A small network was trained on invented records. Each row is its activation on one of them, seen along a few directions.
After each row come some of the record's fields: NALO, LURAF, LARAR, NORIL, KEPUP.
Not every record has every field; a missing one is left out.
The largest differences between rows may come from other fields.
Random noise pushes rows far along 12 fixed directions. That doesn't count. These rows show it; they differ only by the noise:
[ 334   85  163  339 -248  101  214   82  120  113 -362  238  149  -69
 -141  -54  156 -288  191  325   25 -553  191 -177   37 -130  156  183
   30 -458   91  271 -107]
[ -33 -295  119 -225   34 -254 -144 -316  -14  -70  -31 -516  225  163
 -134  -88   54  -59   55  -70  570  123  931  252 -502  -38 -281  -28
 -208   35  120 -275  -50]
[-186  -32 -254   62 -135 -328   70  210   36 -286  406   19   25  -99
 -121 -117  144 -358 -190 -245  208 -101 -272  395 -259  -97 -331 -490
  -77  455  118  -47  -61]
[-453 -161 -272  -51 -103 -331  109  -47  -23  -99  323  155  183   -8
   50  196  112  295  190   48  121   25  263   43   83 -267   77   92
 -186  159   39 -274    7]
[-846 -244  228   96  101  -85  471  117  142  -42 -346  277 -316  222
   44 -368 -104  322 -129  243 -270  324  558 -244  597   79   95  -49
   82 -422   -9    1 -104]
[ -53  -52  135 -180  128   38   23   55   37  -15   66 -283  -44   84
  199 -117  106  224 -192  -99  114  241  610  144   24  118   -9  210
  228   59  280  -29  -88]
[ 439  437   73 -184  171  666    6  -81   74  117  -42 -114 -283   47
  -73 -144  -49   81 -251   79   43    9  -68 -350   68  376  180  464
  585  158 -444  111  -95]
[-327 -137   38  783 -542  115  470  338  627  186 -503  189   90  362
  153 -807  262 -591 -243  144   53 -144 -310  886  381   19  -42   -9
  222  309 -303  431 -433]
[-361  -38  206   10 -202 -150   -5  -97 -170  101  -52   67  203   92
 -140 -436  325  553   41  235   82  279  346  -77 -144  160  368  -34
   73  324 -847 -219 -246]
[-286 -244 -262  -74   59 -119  -47  189  216  -42  246 -165 -242 -255
   18 -204  -22  160  -60 -146   24  412  113  307  178   -4 -217 -331
  148  310 -190  186 -110]
[ 248  258  180 -259  174 -250 -145 -214 -672 -300  369  288 -194 -188
 -313  254  117  130  120   92  -45 -281    1 -885 -428  249   77 -393
 -137 -388   46 -510  290]
[-166 -146  331  277 -287 -446  378  163  323   20  124  -78  698 -287
  140  284  231  206  229   75 -364   33  419  295 -267 -314  424   81
 -254 -398   58   69 -192]
[ 174   45  346  -10   16  234 -244 -373 -570   94  -16  118  106  700
  263  107  169    2  138 -344  265 -224 -185  188 -491  318 -144  366
 -115  359  257 -596  382]
[-205 -225  -49  107   28 -339 -223  255 -467 -168  211  327 -616   14
  236 -454  336   49  -94 -115  -13   86  -77   70  303  349 -310 -716
  106   68  438 -150  153]

[ 359  109  471  109  185  345  215 -145  246   47 -132 -196  319  404
  220  643 -487 -765  -95 -559 -262 -395 -502  477 -458 -148 -382  415
 -287 -307  901  -42  377] -> NALO is kot, LARAR is gisel, NORIL is gerif, KEPUP is muko
[  26   35 -226  333 -380 -216  -68  415  -57  102  227  423  153 -382
   62   36  408  199  260   54  -73 -171 -350  278   49 -235  213 -152
   -7  331 -132  269  -60] -> NALO is kot, LURAF is zinur, LARAR is rasef, NORIL is rameb, KEPUP is muko
[ -42 -116  -57   51  247  294   -5  -72  119    3  -74 -111 -322  139
  291  126 -299  -92   43 -369 -271  327 -586  104  136  285 -145  -31
   32  -11    0   44  225] -> NALO is guba, LURAF is lon, LARAR is lalo, NORIL is gerif, KEPUP is muko
[ 206  -44 -236  199  -67 -414 -272   20 -351 -128  508  410 -539 -132
  234  -60  217 -344   25   64 -208 -302 -679  -64  421  200 -258 -688
  -58 -276  478 -323  267] -> NALO is kot, LARAR is rasef, NORIL is rameb, KEPUP is puve
[ 191  551  403 -196 -110 -251   29  541 -289 -187  385  -78  603 -330
 -157   -4  382  144 -578 -260 -237 -139 -157   45 -662 -146  345 -172
  111  460  193  122 -255] -> NALO is kot, LARAR is lalo, NORIL is gerif, KEPUP is muko
[ -76   51  250  -48  182  -51  152 -179   16 -158  270  -13 -187    8
  124  175 -109   78  -56  -60 -360  283 -106 -181  -99  350   79 -115
   16 -338 -117 -338  146] -> NALO is kot, LURAF is lon, LARAR is gisel, KEPUP is muko
[  74  282  109 -231  168  -57  338 -364  255 -270  -83 -192   71  -48
 -460  350 -301 -307 -130  365  167 -186  607 -623 -247 -111   91  192
 -175 -727   14 -232   21] -> NALO is kot, LURAF is zinur, LARAR is lalo, NORIL is bok, KEPUP is puve
[  83  -85  -68  142 -199  158  278  -75  492   83 -321 -341  434  105
 -236 -128 -105 -382   50   49  365 -190  200  299 -243 -288  -56  301
  -14  147 -271  261 -330] -> NALO is guba, LURAF is zinur, LARAR is gisel, NORIL is rameb, KEPUP is puve
[ 543  261  428   59 -205 -293 -132  323 -444 -136   29 -174  601 -315
  -63   24  560   85  -14 -177  -17 -240   43  -81 -878   25  369 -253
  -99   26  230  118 -158] -> NALO is kot, LURAF is lepos, LARAR is rasef, NORIL is bok, KEPUP is muko
[ 137 -328 -136 -116  105  281 -467   55 -137  489 -405  232  -31 -572
 -331  266 -352  673  827   21 -229  133  -34 -349  164 -427    2   -4
 -170  -17 -608  640  192] -> NALO is guba, LURAF is lepos, LARAR is gisel, KEPUP is muko
[-165 -207  215  157  -11   40   45 -179 -239  -34 -322   80   12  498
  -64 -190  -64 -330   92 -225  228 -188 -179  127 -346  139 -346 -193
 -241  111  118 -193  125] -> NALO is guba, LURAF is lon, LARAR is rasef, NORIL is rameb, KEPUP is muko
[ 690  -53 -208 -366  275   33 -733 -269 -413  -80  229 -256 -371 -278
 -406  137 -210 -356  193 -337  418  -97 -294 -101 -606  152 -693 -638
 -160  201  -43  -48  363] -> NALO is kot, LARAR is rasef, NORIL is rameb, KEPUP is puve
[ 607  727 -235  -29 -112  413  133  468  -74 -157   13  202 -200 -154
 -167 -358  385 -263 -540  234  311 -535 -144 -383  173  125  257  309
  710  367  165  418 -330] -> NALO is guba, LURAF is zinur, LARAR is gisel, NORIL is gerif, KEPUP is puve
[ 213  270  226  452 -527  -77  353  639  353  185  -25   -3  791 -477
  183 -125  597  349  -48  207 -442  -99  -70  262  -61 -207  892  295
  303   67 -346  594 -584] -> NALO is kot, LURAF is zinur, LARAR is lalo, NORIL is rameb, KEPUP is puve
[-196   77   35  198   15  294  210   16  -12  -18 -337  391 -291  395
  -76 -149 -199 -394 -140   16  -24 -286 -431  -74  247   77 -233   26
   13  -25  119   21  137] -> NALO is guba, LURAF is lepos, LARAR is lalo, NORIL is bok, KEPUP is muko
[ 384  351  358 -191   92  366  -29  131  -32  149   22  -39   10 -211
 -168  -39  -12  262 -208   52 -262   23   40 -274 -133  126  236  198
  386   34 -350  229 -110] -> NALO is kot, LARAR is gisel, NORIL is bok, KEPUP is puve
[-270 -306   38   44 -133   76  -61  114   70  336   35  -46  369  121
  404   -6  100  527  198 -190 -138  273   98  593  162 -201  115  413
   66  508  -46  120 -101] -> NALO is guba, LURAF is lon, LARAR is gisel, NORIL is gerif, KEPUP is muko
[-214  487  115 -297  233  579  351  280 -387  -80 -265  487  141  368
 -129  292 -201  278 -294 -170 -106 -464 -194 -703   60 -211  238  731
  197  225  460  113   83] -> NALO is guba, LURAF is lon, LARAR is lalo, NORIL is gerif, KEPUP is puve
[  49  450  296 -229  378  352   91   33 -417 -209 -131  394 -549   68
 -330   21 -250  -33 -294  -37 -195 -162 -284 -863  -65  342  -55 -148
  182 -233   59  -72  270] -> NALO is kot, LURAF is lon, LARAR is lalo, NORIL is gerif, KEPUP is muko
[  48   94  149 -119  135  156 -116  310 -276  -38    1  -61 -118   20
  196 -158  165  247 -207 -341  -51  204  -72   99  -82  184  -24  -22
  238  382  296  174   30] -> NALO is guba, LURAF is lepos, LARAR is lalo, NORIL is bok, KEPUP is puve
[-455 -219 -188   81  -90  203 -105 -287   32  276 -286  171  -70  599
  192 -190  -81  146  113   52  251  154  -46  345  418  -16  -79  409
  -73  421 -289 -217   80] -> NALO is kot, LARAR is rasef, NORIL is bok, KEPUP is puve
[ 508 -335  -42   63  -69  252 -412 -197  125  491 -260 -218 -175  -85
  299 -191  114  261  408  310  150   99  619  169  471   85   31  385
  273 -228 -105  227  -48] -> NALO is guba, LURAF is lon, LARAR is gisel, NORIL is bok, KEPUP is puve
[-188   11   83 -450  224  -23  -62  594 -381  -64  130  105  211 -398
 -244  183  -83  586  -85 -404 -218    2  167 -255 -171 -513  -85  -98
   51  391  453  429    1] -> NALO is kot, LURAF is lon, LARAR is gisel, NORIL is bok, KEPUP is puve
[ 274  -46 -417 -213  153  514 -243  193  156  190   19 -185 -394  -13
   55 -209 -211 -167 -195 -227  327  -56 -103  321  387 -109 -508  209
  460  632  247  447  -61] -> NALO is guba, LURAF is lon, LARAR is gisel, NORIL is bok, KEPUP is muko
[ -66 -217  309 -161  185  -77 -126   -4 -333    8   74   52  125  222
  132  326 -147   -4   98 -458  -95 -140   69  212 -267 -186 -414    6
 -284  -39  824 -175  353] -> NALO is kot, LARAR is rasef, NORIL is rameb, KEPUP is muko
[ 688  158 -250 -279  -43   27 -511 -181 -162  164  406 -221  -48 -554
 -217  -73  191  321  179  291  108    0    7 -387  -55  113  223  -92
  313  154 -716   12 -190] -> NALO is kot, LURAF is lon, LARAR is gisel, NORIL is rameb, KEPUP is muko
[ -40  260 -290  303 -183   -6  258 -194  275 -134  249  323   21   82
 -121  345 -130 -560   65   70  -31 -305 -859  115  -89  -56  -18  -13
 -249   23 -291 -237  168] -> NALO is guba, LURAF is zinur, LARAR is rasef, NORIL is bok, KEPUP is muko
[-192 -131  121  -76   14  199  -24   53   11  243 -240  -56  220  350
  228  -12  -66  185  -53 -140   76   26  289  361  181 -248  -71  513
   24  286  367   84    5] -> NALO is kot, LARAR is gisel, NORIL is gerif, KEPUP is puve
[ 235  225  409   37  143  235  179  193  -56  -11  -49  -55  -38   71
  297  -76   25   17 -328  -91 -481   -9 -218 -168  104  297  217  129
  318 -265  347   89  -77] -> NALO is kot, LURAF is lepos, LARAR is gisel, NORIL is gerif, KEPUP is muko
[-147   35 -345  148  -77 -293  191 -314  197 -228  351   53  -10   41
  358  520  109  -13  229  191   11  124    5  -49  160   71  310  241
 -254 -389  112 -492  166] -> NALO is kot, LURAF is lepos, LARAR is lalo, NORIL is bok, KEPUP is muko
[ 273  286  113  -33  -30  234  -37 -408 -149  148  152  165  -89   79
   10   32   58  265  115  348 -105  -43 -183 -496   34  366  419  303
  214  -76 -718 -391   17] -> NALO is guba, LURAF is lon, LARAR is gisel, KEPUP is muko
[ 561    9  124 -235  115  189 -297 -111   23  200 -182 -540  158 -234
  123  153  161  422  225   96  218  215  855 -109 -176   76  293  497
  184 -262   53  185  -58] -> NALO is guba, LURAF is zinur, LARAR is rasef, NORIL is bok, KEPUP is muko
[ 101 -406   37  -76  160 -147 -582 -595 -260  203  273 -146   53  150
  418  740 -180  271  682 -385  -27  329 -113  407 -364   99 -209   70
 -572  -75  106 -577  654] -> NALO is kot, LARAR is lalo, NORIL is gerif, KEPUP is muko
[ 181  317   40   27   85  347  114 -123   75  -15  -39    4  -79  248
  138  168 -123 -205 -170  -61  -29  -67 -393  -55  -31  207  100  356
  115   33   15 -120  114] -> NALO is kot, LURAF is zinur, LARAR is gisel, NORIL is gerif, KEPUP is muko
[-315 -337 -157 -200  -76 -121 -346 -122 -339  140  102   -4  374  291
  118  191   96  386  295 -292  386   38  281  443 -235 -332 -214  268
 -303  659  190 -272  187] -> NALO is guba, LARAR is lalo, NORIL is bok, KEPUP is muko
[-234   92  164 -104  110  187    9  167  104   76 -123 -120  -81  -48
  -69 -249  -42  323 -234  -71 -129  476   53   89  -12  153  118  -12
  223  272 -453  221 -126] -> NALO is guba, LURAF is zinur, LARAR is rasef, NORIL is gerif, KEPUP is muko
[ 442   35  -29    0  -24  -71 -291 -143 -263  -18  263   14 -211   31
  223   17  222 -139   17   41  137 -201    8    5   12  242 -104  -57
   87  -92  329 -285  160] -> NALO is kot, LURAF is lon, LARAR is lalo, KEPUP is puve
[ -29  180  252 -179  109  -86    1   14 -253 -139  233  -98 -290  108
  187 -365  317  303 -396   92   30  279  429 -183   40  504  200  -64
  371   48   32 -315 -118] -> NALO is guba, LURAF is lon, LARAR is gisel, NORIL is bok, KEPUP is muko
[ 382 -138  -69 -102  110 -122 -664   11 -166   92  150 -355 -355 -224
   48 -275   31 -151  -92 -283  101  295 -294  422 -118  229 -431 -658
   24  315  -27   85  141] -> NALO is kot, LARAR is gisel, NORIL is bok, KEPUP is puve

Here are new rows. What are their fields?
[ -57  -52   16 -103  278  163  328  -70  179  -97 -211   72 -115  -79
 -195  441 -487 -135  178   53 -193 -151  167 -529  116 -194 -100  134
 -170 -701  307  158  147] -> NALO is guba, LURAF is lepos, LARAR is rasef, NORIL is rameb, KEPUP is puve
[-774 -421  117   29  142 -305   65 -171 -329 -132 -171  333 -141  278
  -49  171 -232  210  321 -159 -121  165   23 -195  -54  -41 -226 -394
 -537 -241  109 -369  372] -> NALO is kot, LURAF is lon, LARAR is lalo, NORIL is bok, KEPUP is muko
[ -89  -72  177  167  -24  141  175 -148   59   92 -267   73  -27  459
  149 -208  -51 -221  -80   86  -62 -143  -71   44  247  140  -26  208
   41 -202  119 -152  -20] -> NALO is guba, LARAR is gisel, NORIL is rameb, KEPUP is puve
[  -3   39  -97 -278  137  -79  146 -407  -53 -159   80    4  -29  195
 -248  222 -216 -223    7  277  366 -409  558 -501   47 -199 -178  262
 -128 -360  388 -408   67] -> NALO is kot, LURAF is lon, LARAR is gisel, NORIL is rameb, KEPUP is puve
[-101  129 -370 -535  320  -29    5  298  210 -174  480 -231 -100 -681
 -314  369 -363  276 -219 -163 -160  234   84 -303   89 -381  -79 -149
  152  144   28  366  -92] -> NALO is kot, LURAF is lon, LARAR is lalo, NORIL is gerif, KEPUP is puve
[-253  -55  427 -234  226  -29  -24  230 -478  -61  112   13  220    0
   44  135    0  550   16 -531 -305  216  -65  -79 -499   33   11 -148
  -74  284  201  -41  126] -> NALO is guba, LURAF is lon, LARAR is rasef, NORIL is rameb, KEPUP is muko
[-257 -142  360   13  153   70  236   -7   98  -20 -115  108  247   57
 -226  559 -520 -159  200 -429 -282  -62 -220  175 -539 -309 -327  -61
 -467 -136  159   62  345] -> NALO is kot, LURAF is zinur, LARAR is lalo, NORIL is bok, KEPUP is puve
[ -94   56  150  -13 -222 -318   83  -54 -378  -48 -129  305  428  -17
 -359  -28  225  180  173  362  146 -452  394 -535 -261 -231  315  -26
 -240 -169 -125 -196 -141] -> NALO is guba, LURAF is lon, LARAR is gisel, NORIL is gerif, KEPUP is muko
[ 149  317  -94 -360  339  512 -213 -150   53  175   70  -99 -383 -118
 -236    0 -446  174 -221  -60 -231  252 -598 -393  210  169  -12   62
  315  245 -687   94   59] -> NALO is kot, LARAR is rasef, NORIL is rameb, KEPUP is muko
[ 301   28 -480  102 -309 -308 -509   66 -361   70  178  214  -94 -292
  100 -160  568  258  244  362  326 -174   56 -111  256    4  272 -166
   32  182 -128  -69  -36] -> NALO is kot, LURAF is zinur, LARAR is lalo, NORIL is bok, KEPUP is muko
[ 465  253 -619 -360  191  367  -41  -73  303   16  550 -124  -31 -363
   11  699 -297   -4  106  -30   24 -214 -193 -212  265 -331  -14  629
  226  104  166  115   95] -> NALO is guba, LARAR is gisel, NORIL is bok, KEPUP is muko
[ 378   16 -227 -291  212  262 -376  150 -112   89  -70 -289 -256 -442
 -106   -4  -11  393  130  -59  138  264  230 -313   13   58   50  -39
  255  143 -205  436  -41] -> NALO is guba, LURAF is lepos, LARAR is lalo, NORIL is bok, KEPUP is puve
[ 442  109 -155   71   39  243    9 -273  243   32  -99 -230  -34   63
  139  274 -120 -333  142   43  166 -123 -107  -16    7   53   12  360
   -5 -272  128    3   74] -> NALO is kot, LURAF is lepos, LARAR is rasef, NORIL is rameb, KEPUP is puve
[ -13 -163  256  151  -33  -43 -137  -63 -132   52 -384   28 -522  191
 -166 -921   75 -296 -281  273   84   51   81  -92  239  489 -242 -646
  224 -171 -342   -2 -181] -> NALO is guba, LURAF is lon, LARAR is gisel, NORIL is gerif, KEPUP is puve
[ -48 -416  513 -213  386  405 -260   92 -244  215 -420 -110  -84   99
 -297   19 -584   68  202 -731 -211  192 -231  205 -535  -74 -719 -329
 -166  228   18  366  336] -> NALO is kot, LURAF is zinur, LARAR is gisel, NORIL is rameb, KEPUP is puve
[ 179   74 -450  305 -315 -444  147   18  272 -182  694  174  287 -532
  122  610  185 -153  361  112 -215 -209 -535  154 -107 -210  295 -159
 -258 -165 -117 -109   41] -> NALO is guba, LURAF is zinur, LARAR is lalo, NORIL is bok, KEPUP is puve
[ 248 -234 -265  627 -601 -375 -115 -350 -102   78 -226  270  219  233
   82 -331  503 -502  501  456  418 -550 -234  145   41   51  124 -162
 -295 -155 -248 -308 -101] -> NALO is guba, LURAF is lon, LARAR is gisel, NORIL is gerif, KEPUP is muko
[ 530   40 -232  -78   -2  345  -32  -40  242  143  -65 -198  151 -169
  -87  231 -125 -153  188   82  236 -320  210  -27    3 -249  -54  480
  153  -16   98  310  -65] -> NALO is guba, LURAF is zinur, LARAR is gisel, NORIL is bok, KEPUP is puve
[ 222  -79 -109  186 -347 -386 -320   51 -293   98  301  115  223 -105
  312  -98  572  173  197  110   75 -145  -25  285   37  -16  212  -88
  -39  204  122 -190  -23] -> NALO is guba, LURAF is lon, LARAR is lalo, NORIL is bok, KEPUP is puve
